A small network was shown many inputs. Here are its activations along a few directions, one row for each input.
In each table, some parts of the input vary, and every possible input appears once, in random order.
Descriptions start from the smaller parts, as in this example, which fits no table here: ring(5) and (point or line(11) or (values(2) and line(6))).
Shared parts are said once, and a part with two or three values counts as separate values.
In the rows, zero is written as 128.

Other details of the inputs vary at random and push rows far along three fixed directions, the same in every table; ignore that.

A family of inputs:
r1: [145 108 174 228 116 121 143 148 157 170 141 102  75  93]
r2: [150 101 133  48 176  71 100  85 169  85 180 139 126 113]
r3: [157 110 198 162 121  88 139 115 144 109 126 114  64 152]
r4: [ 98 170  82 156 117 191 127 163  93 153  97 122 188 122]
r5: [150 137 132 151 144 146 124 140 124 131 147 123 134 133]
r6: [107 128 149 158  85 135 149 131 115 122  79 119 100 156]
r7: [204 106 143 108 178 114 102  95 164  77 201 108 128 116]
r8: [110 111 160 174  90  98 153 149 131 155 131 128  70 117]
r9: [124  99 186 156  92  71 155 126 148 138 139 114  59 117]
r10: [ 87 124 135 122  87  98 148 138 121 147  81 151 100 135]
r11: [ 82 122 128 110  86 119 141  94 102 100  49 145  94 200]
r12: [170 103 141  95 176  90 107 116 173 107 213 118 130  82]
r13: [ 77 151  66  97 108 153 133 147  92 167  97 157 167 122]
r14: [ 88 139 147 130  98 123 140 119 105 123  57 135 114 175]
r15: [172 113 158  74 187 107 102  91 160  79 176 114 140 135]
r16: [150 153 100 170 133 180 129 165 109 152 142 127 158 116]
r17: [ 76 117 126  99  90  88 139 114 116 132  75 166  88 161]
r18: [152  97 132  48 173  71 102  82 163  87 182 132 128 114]
r19: [137 126 128 176 121 142 141 170 136 172 190 110 128  72]
r20: [123 146 111 174 115 161 146 197 123 189 155 118 160  61]
r21: [126 100 203 155 115  80 138  96 144  93 121 113  51 176]
r22: [132 105 204 171 104  97 148 115 148 103 119 100  61 151]
r23: [160 142 152 197 147 148 122 162 136 143 173  95 138  98]
r24: [122 148 116 171 129 181 134 161 116 144 143 109 158 117]
r25: [102 171  72 111 126 164 116 136  83 143  68 154 183 153]
r26: [163 121 116 114 170 123 113 138 155 134 216 108 159  64]
r27: [102 126 121 115  90 117 139  96  98 108  52 158  92 197]
r28: [159  91 197 191 103  98 149 115 149  99 145 103  38 150]
r29: [ 75 120 126  99  93  89 138 114 118 131  75 168  88 159]
r30: [147 118 117  78 161 119 119 128 151 128 185 121 158  84]
r31: [179 140 135 193 140 152 125 161 132 141 169 106 134  97]
r32: [120 172  76 133 118 188 131 162  86 159  83 146 186 131]
r33: [144 137  79  36 161 149 104  90 117  90 112 152 182 152]
r34: [132 157 116 183 138 182 129 176 111 161 148 114 166 111]
r35: [ 92 114 135 107 109 108 137  96 131 142  52 151 100 159]
r36: [151 151 117 220 121 194 135 189 123 158 166  86 161  78]
r37: [120 132  78  52 155 121 106 107 126 125 152 141 181 106]
r38: [107 165  71 135 105 200 137 161  86 153  78 138 184 129]
r39: [ 93 140 149 158  98 117 134 122 107 124  71 126 106 167]
r40: [108 118  71  10 174 130  95  61 133 109  95 169 168 161]
r41: [111 129  87  24 156 115 110 107 136 113 126 161 173 121]
r42: [173 120 109  87 168 138 101  98 143  83 168 117 157 124]
Each input here is: values(3) and (point or line(5) or ring(8)).
The inputs of r12 and r17 match in every part but the values(3) part. If r36 is changed in the same way as r12 into r17, which row does it become?
Answer: r11
Which other rows does r24 become when the values(3) part takes its other values? List them by row number.
Answer: r4, r22
Which other rows does r2 become when the values(3) part takes its other values? List them by row number.
Answer: r29, r41

A family of inputs:
r43: [108 150 117 109 128 132 125 147 112 122 159 121 172 115]
r44: [164 106  95  94 160 126 114 121 144 108 209 132 138 105]
r45: [ 76 111 180  77 123  59 126  68 140  96  74 134  87 191]
r46: [204 131 106  64 186 185  95  86 142  53 151 102 192 162]
r47: [149 125 140 178 130 172 145 182 155 151 199  79 153  43]
r48: [ 76 160  77  43 119 160 128 130  94 133  65 147 209 134]
r49: [149 160 100 129 147 140 114 168 113 142 170 136 179  98]
r50: [215 146 114 124 195 195  88 120 126  57 224  93 187 128]
r51: [120  97 159 135  96 119 159 123 145 129 123 125  81 120]
r52: [108  84 133  55  94  75 140  56 137  93  63 167  65 181]
r53: [136 144 173 231 138 139 133 187 144 181 160  88 127  81]
r54: [ 40 137  95 115  92 148 141 119  98 165  43 160 129 170]
r55: [109 125 180 138  96  60 142 123 115 107 110 126  73 159]
r56: [109  85 195 122 136  70 125  78 172  95 146 101  65 143]
r57: [151 114  71  19 158 121 108  74 131 102 111 165 157 133]
r58: [149 120 210 237 125  97 139 163 155 164 143 105  62 107]
r59: [163 109 196 181 150 127 125  79 141  69 110  99  74 201]
r60: [ 97 150 123 145  78 128 148 159  96 161  34 156 126 140]
r61: [ 92 155  65 154 117 171 124 145  94 195  69 158 154 125]
r62: [146 110 124  82 168 117 106 120 158  81 230  99 155  94]
r63: [127 116 158 222  88 132 162 183 133 155 186  97  75  94]
r64: [168 134  89  56 162 132 109 108 142 116 135 153 169 110]
r65: [ 69 130  98 158  90 145 141 132 104 180  55 157 107 154]
r66: [114 159 138 188  91 161 155 198 105 180  96 114 148  90]
r67: [167  99 174 131 124  45 125  94 151  92 157 138  51 148]
r68: [105 162  38 139 101 168 132 165  70 176 101 162 172 119]
r69: [141 138 109 130 163 135 106 125 136 154 131 141 149 113]
What is each input in this table made of?
Answer: values(3) and (point or ring(8))
The inputs of r44 and r65 match in every part but the values(3) part. If r68 is changed in the same way as r44 into r65, which row does it become?
Answer: r61
List by row number the other rows that have the values(3) part in common with r57.
Answer: r46, r47, r48, r51, r52, r60, r64, r66
Which other rows does r59 become when the values(3) part takes its other values? List them by row number.
Answer: r46, r50
Which other rows does r48 become when the values(3) part takes its other values? List them by row number.
Answer: r43, r45

A family of inputs:
r70: [141 141 110  85 146 136 116 120 114 101 129 137 156 151]
r71: [130 136 103 107 161 135 102 102 122 107 129 133 154 151]
r72: [103 141  96 122  94 160 139 123 101 126  64 138 138 154]
r73: [131 139  89  35 147 143 112  92 115  92  90 152 171 160]
r74: [127 129  98  96 147 145 111 106 115  96 139 133 148 155]
r75: [118 145  92 133 136 153 129 166 124 180 137 141 162  90]
r76: [135  96 183 159 113  99 136  97 147 102 120 121  51 172]
r77: [168  98 156 167 145 120 142 157 159 155 206 105 104  65]
r78: [126  92 153 105 119  76 142 105 146 123 134 139  77 135]
r79: [143 104 183 159 109  87 137  89 149 103  94 113  57 155]
r80: [133 142 120 141  99 146 138 146 101 121 109 126 140 136]
r81: [121 142 126 121 111 136 138 124 112 130  65 142 129 158]
r82: [101 141  99 133 113 153 123 111 108 136  60 141 144 156]
r83: [ 72 136 115 114  75 107 145 133 106 153  63 166  99 153]
r84: [104 122  73  32 153 106 104  88 117 125  99 160 167 132]
r85: [ 88 118 103 117  85 113 152 130 104 147  91 148 114 136]
r86: [140 111 184 163 113  92 139 113 129 101 130 120  55 166]
r87: [101 153 111 135 119 169 138 156 111 153 152 100 178 102]
r88: [187 119 161 190 152 137 126 151 145 110 227  85 112  97]
r89: [157 112 144 106 160 101 114 126 165 129 184 131 118  94]
r90: [ 95 147 113 182  71 138 157 173 109 167 119 140 113 100]
r91: [151  95 136  59 160  82 115  91 166 100 178 137 112 122]
r92: [ 66 134 168 176  87 118 153 162 120 150  64 129 101 141]
r93: [ 71 142 171 172  82 120 157 142 110 169  76 119 102 151]
r94: [147 111 135  73 161  75  98  86 162  96 170 141 121 111]
r95: [117 148 125 127 116 127 132 132 100 127  80 145 132 167]
r96: [152 155 102 140 142 168 122 144 119 137 125 118 177 103]
r97: [154  89 143  62 175  80 116  87 162 110 166 139 112 115]
r98: [103  98 208 164  98  81 150 137 153 107 116 109  59 140]
r99: [138 156 104 144 151 169 118 154 107 143 141 130 170 127]
r100: [197 111 163 166 157 149 129 140 169 121 198  89 115  89]
r101: [107 113 210 171 100  74 143 107 140 130 120  92  63 141]
r102: [182 115 148 113 159 112 116 115 146  76 197 103 125 126]
r103: [131 131 102 105 160 141 103  95 131 110 123 132 153 148]
r104: [115 147  83 136 109 156 135 170 117 161 151 136 162  86]
r105: [ 88 131 132 176  77 100 145 147 114 173  78 136  88 126]
r106: [132 133 109  97 164 141 107 107 124 112 129 142 151 158]
r107: [136  90 179 158  98  99 141  92 148  94 113 114  51 164]
r108: [ 89 125 133 177  77 101 150 145 109 176  75 137  89 125]
r109: [133 144  97 140 155 181 116 140 123 146 132 132 168 128]
r110: [170 150 129 187 125 179 136 189 120 154 165 104 161  87]
r111: [148 143 112  95 145 129 111 114 117 105 115 132 165 138]
r112: [ 90 129 147 127 126 107 124 132 133 115 100 120 129 130]
r113: [126 155  88 107 155 149 105 121 103 118 121 137 176 142]
r114: [138 141  86  67 138 155 117 109 114  97 112 135 175 138]
r115: [172 152 133 191 136 175 134 187 123 159 161 107 164  88]
r116: [132 151 114 186 114 162 141 192 131 180 174 128 144  63]
r117: [103 154 119 130 129 171 134 158 114 163 145 107 177 105]
r118: [116 157  94 137 131 156 127 166 123 173 140 151 165  85]
r119: [ 84 135 119 127  98 130 134 113  94 122  59 154 104 194]
r120: [133 136 105 186 107 157 146 189 126 178 176 112 144  65]
r121: [163  98 149 114 167  98 125 122 166 135 190 121 112  91]
r122: [169  93 145  71 172 117 105  70 167  74 160 124 118 148]
r123: [170  96 147  74 181 113 102  69 170  81 154 127 122 149]
r124: [111 129  74  51 149 150 102  81 113  87 107 150 166 171]
r125: [120 108 172 161  96  64 132 122 146 138 118 127  55 125]
r126: [166  97 148 173 133 120 147 157 154 148 212  98 108  61]
r127: [ 98 125 115  76 138 129 121 128 133  93 131 122 162 127]
r128: [ 97 148 123 130  96 109 133 117  88 119  48 147 120 181]
r129: [146 147 101 132 149 183 126 144 127 147 121 127 172 113]
What is each input in this table made of?
Answer: line(4) and (values(2) or line(5) or ring(8))
The inputs of r119 and r106 match in every part but the line(4) part. If r86 is changed in the same way as r119 into r106, which row does it become?
Answer: r99
The inputs of r92 and r112 match in every part but the line(4) part. If r81 is changed in the same way as r92 into r112, which row does it become?
Answer: r96
Which other rows does r101 become when the values(2) part takes its other values? List them by row number.
Answer: r112
Start at r107 and move only the ring(8) part, one step at a time. The first step leads to r124. Which rows follow, in order?
Answer: r74, r88, r102, r80, r114, r72
